Each row below holds a small network's activations on one input, seen along a few directions.
Each table varies a few parts of the input and shows all the possible inputs, shuffled.
A made-up example of a description, with smaller parts first: one of 3 separate values, together with either a single point or one of 9 places around a ring or (one of 6 places along a line, together with one of 8 places around a ring).
Shared parts are said once, and a part with two or three values counts as separate values.

Other details of the inputs shift rows strongly along two fixed directions, in all tables alike. That doesn't count.

Rows:
x1: [  2   1  -1   7  10   1   5  -2   3   2  -4  -7 -10]
x2: [ -5   0   0   6   6  -2 -16   6   0 -10   4  -3   0]
x3: [  5   5  -4   3  -1   3   4   8   5  -2   6  -3 -10]
x4: [-3  6 -1  2 -3  3  6  1  7  2  7  4 -6]
x5: [  1   3  -3  -2 -15  -3  12   5  13   3  11  12 -13]
x6: [-12  -8   7 -12   3   4 -12 -16 -24  10 -15   1  44]
x7: [  2   9  -2   4  -2   4  12   6   9   1   9   2 -12]
x8: [-23  -8  14 -42  -6 -11 -28 -75 -44   5 -55  -4  98]
x9: [ -5   2  -2  -5 -19  -8  14   5  14   3  17  18 -12]
x10: [  2 -11   1  -2 -14  -2   5  23   1   5  14  12  -7]
x11: [ -9   5   1  13  20   6 -22   6  -4 -10   2 -12   3]
x12: [ -1   7   3  18  28  10  -4  -2  -2  -3  -6 -20  -3]
x13: [  1  -9  -1  -5 -20  -4  13  20   6   9  18  20 -10]
x14: [ 10 -20   0 -61 -86 -44  40 -32  12  16  -4  51  13]
x15: [  6   5  -5   7   5   4  -4  11   3  -7   4  -8 -12]
x16: [ 3  5 -1  8 12  6  0 -1  1  1 -3 -6 -5]
x17: [  3   5   1  13  27  12 -13   2  -5  -6  -6 -18  -2]
x18: [ -4   6   0  14  24  12 -21   4  -6  -8  -3 -18   4]
x19: [ 12  -4  -4  -4 -13  -8  13   6  11  -1   6   8 -20]
x20: [  6  -1  -3   7   7  -1   5   2   4   0  -2  -5 -16]
x21: [ 1  9 -3  8  9  9 -1  4  1 -1  1 -7 -4]
x22: [  1   9   3  14  19  10  -2  -1  -1  -2  -2 -11  -2]
x23: [ 13  -8  -6  -6 -21 -16  23   5  15   2   6  14 -29]
x24: [ -6  -5   6  16  31  15 -32  19 -22  -8  -6 -19  14]
Each input here is: one of 4 places along a line, together with either a single point or one of 5 places along a line.
Question: Changing only the place on the line of 4 turns x10 into x13. The same change can be made to x3. Which row results?
Answer: x21
Question: A walk changes only the place on the line of 4. It starts at x19 and steps to x17. List the rest of the walk in order.
Answer: x16, x22

Rows:
x25: [ 35   8 -18 -20 -40   3  11  17  14  -7   4   5 -24]
x26: [  5 -16  -6   1 -15  -6   6  21  10   6  17  19 -28]
x27: [ -2  16  -1   3 -25  -3  25   9  25   7  28  23 -26]
x28: [  6 -12   0  -3 -15 -15  -2  18   9  -7   9   9 -17]
x29: [ -6  -3  -9   2  -6   1   5  17   1  10  11   5 -10]
x30: [  1 -11  -5   2 -11   0   4  19  -1  11   6  12 -16]
x31: [-18   8  -8  24  37  19 -37   4  -8 -12  -3 -26  11]
x32: [-10  22   3   9  -4  10   4   0  14   4  14   6 -11]
x33: [ 16   0  -1   0  -2 -18  18  -8  13  -7 -10  -9 -32]
x34: [-6 -5 -7 11 14 10 -7 14 -9  3  4 -5  4]
x35: [  7  -9   3  -7 -17   0  25  25   4  13  16  18 -16]
x36: [ -2 -13  10 -30 -21  -9  16 -19 -15  15 -11  14  41]
x37: [ -5 -22  -1 -42 -39 -24   6 -37 -11  12 -18  28  41]
x38: [  0  -3   7  14  30  19  -7  24 -15   1   3 -13   5]
x39: [-12  13  -6  11   8  13  -3   5   4   2  10  -3   1]
x40: [  8   9  -9   8  11   7  19 -14  10   8 -11 -12 -21]
x41: [  4  13 -11  15  30   8  -3 -17   7  -3 -15 -25 -18]
x42: [ -6  -9  11 -41 -30 -26  -7 -43 -13  -4 -24  11  47]
x43: [  1   1   3   4  -4 -12  -3  11  11 -16  14   2 -13]
x44: [  3  -8  -3   4  -8 -15  -1  15   9 -13  14   3 -12]
x45: [  9  11   4 -20  33  24 -64 -49 -63 -20 -69 -50  92]
x46: [ -1 -24  -2 -54 -65 -33  21 -34   3  19 -10  45  26]
x47: [  0  -8  10  19  34  22 -15  25 -22  -1  -5 -17   2]
x48: [-13  22   2  13   6  10 -15  -6   9  -9   7  -2 -10]
x49: [ -1  10   9   4  -5 -12  -1   6  13 -16  14   1 -19]
x50: [-15   7  -9  16  19  15 -13  10  -5   1   4 -15   7]
x51: [ 1  4  9  5  6 11 10 10  0  4 14  2  4]
x52: [  7   8   3  26  58   6 -21 -15 -14 -21 -29 -47   0]
x53: [ -7  18  -2   9  -5   1   0  -1  16  -6  15  10 -16]
x54: [-10  12  -5  16  16  15  -6   3   1  -1   8  -7   9]
x55: [  2  -7  -5   0 -21 -15   5  18  18 -10  20   8 -25]
x56: [-10  19  13  19  28   7 -32   1  -3 -22  -4 -25  -1]
x57: [ -9  -5  -1 -34 -32 -17   5 -40  -4   4 -12  23  37]
x58: [  5 -15  -6  -5 -30 -12  13  24  17  10  20  27 -38]
x59: [  4 -15   5  10  11  -5 -21  17  -9 -10  -5  -8  -4]
x60: [-16  15  -5  19  28  18 -30  -3  -1 -12  -1 -16   9]
x61: [ 16   2   2   3  10   2  28  -6   7  10 -12  -4 -14]
x62: [  1 -10   5  11  14  -1 -26  21  -8  -9  -5 -11  -9]
x63: [ 10   7 -14   8  11  -3  17 -13  17   0  -2  -8 -31]
x64: [  9 -14   4  -5 -18   1  21  29   1  13  11  18 -23]
x65: [ -7 -22  11 -36  -8 -21 -23 -46 -34  -4 -40  -2  70]
x66: [-2 17 15 12 14 15  0  7  3  4 12 -4  1]
x67: [ -4 -25   5 -30 -26 -10   0 -29 -24  16 -25  16  40]
x68: [ -5  -1 -12   4 -12  -2  15  17  10   7  21  11 -13]
x69: [ 1 13 15 11  8 11  7  9  6  3 17  1 -4]
x70: [-11   2 -11  15  19   6 -20   4  -2  -8   5  -9   5]
x71: [ 10   6   7  25  48  18   2 -10  -9  -2 -24 -31   5]
x72: [ 3  5  5  1 -5  7 18 17  9  9 21 10 -8]
x73: [ -2 -12   6 -38 -37 -16  26 -18  -8  20  -6  24  32]
x74: [ 13   5 -11   9   5   0  30  -8  17   7  -2  -2 -29]
Question: Describe the family of inputs behind these rows.
Answer: one of 2 separate values, together with either a single point or (one of 4 places along a line, together with either a single point or one of 5 places along a line)
Question: Changing only the choice among 2 separate values turns x52 into x33. The same change can be made to x63. Which row results?
Answer: x41
Question: Changing only the choice among 2 separate values turns x51 into x72. The same change can be made to x43. Which row results?
Answer: x42
Question: Which other rows does x61 become when the choice among 2 separate values takes its other values? List them by row number.
Answer: x71
Question: Which other rows does x44 become when the place on the line of 5 takes its other values? List them by row number.
Answer: x43, x49, x59, x65
Question: Which other rows does x35 become when the choice among 2 separate values takes its other values? List them by row number.
Answer: x38
Question: A walk changes only the place on the line of 4. It starts at x66 and steps to x32. List the rest of the walk in order.
Answer: x48, x56
Question: A walk changes only the place on the line of 4. It starts at x69 and steps to x27. List the rest of the walk in order.
Answer: x53, x49
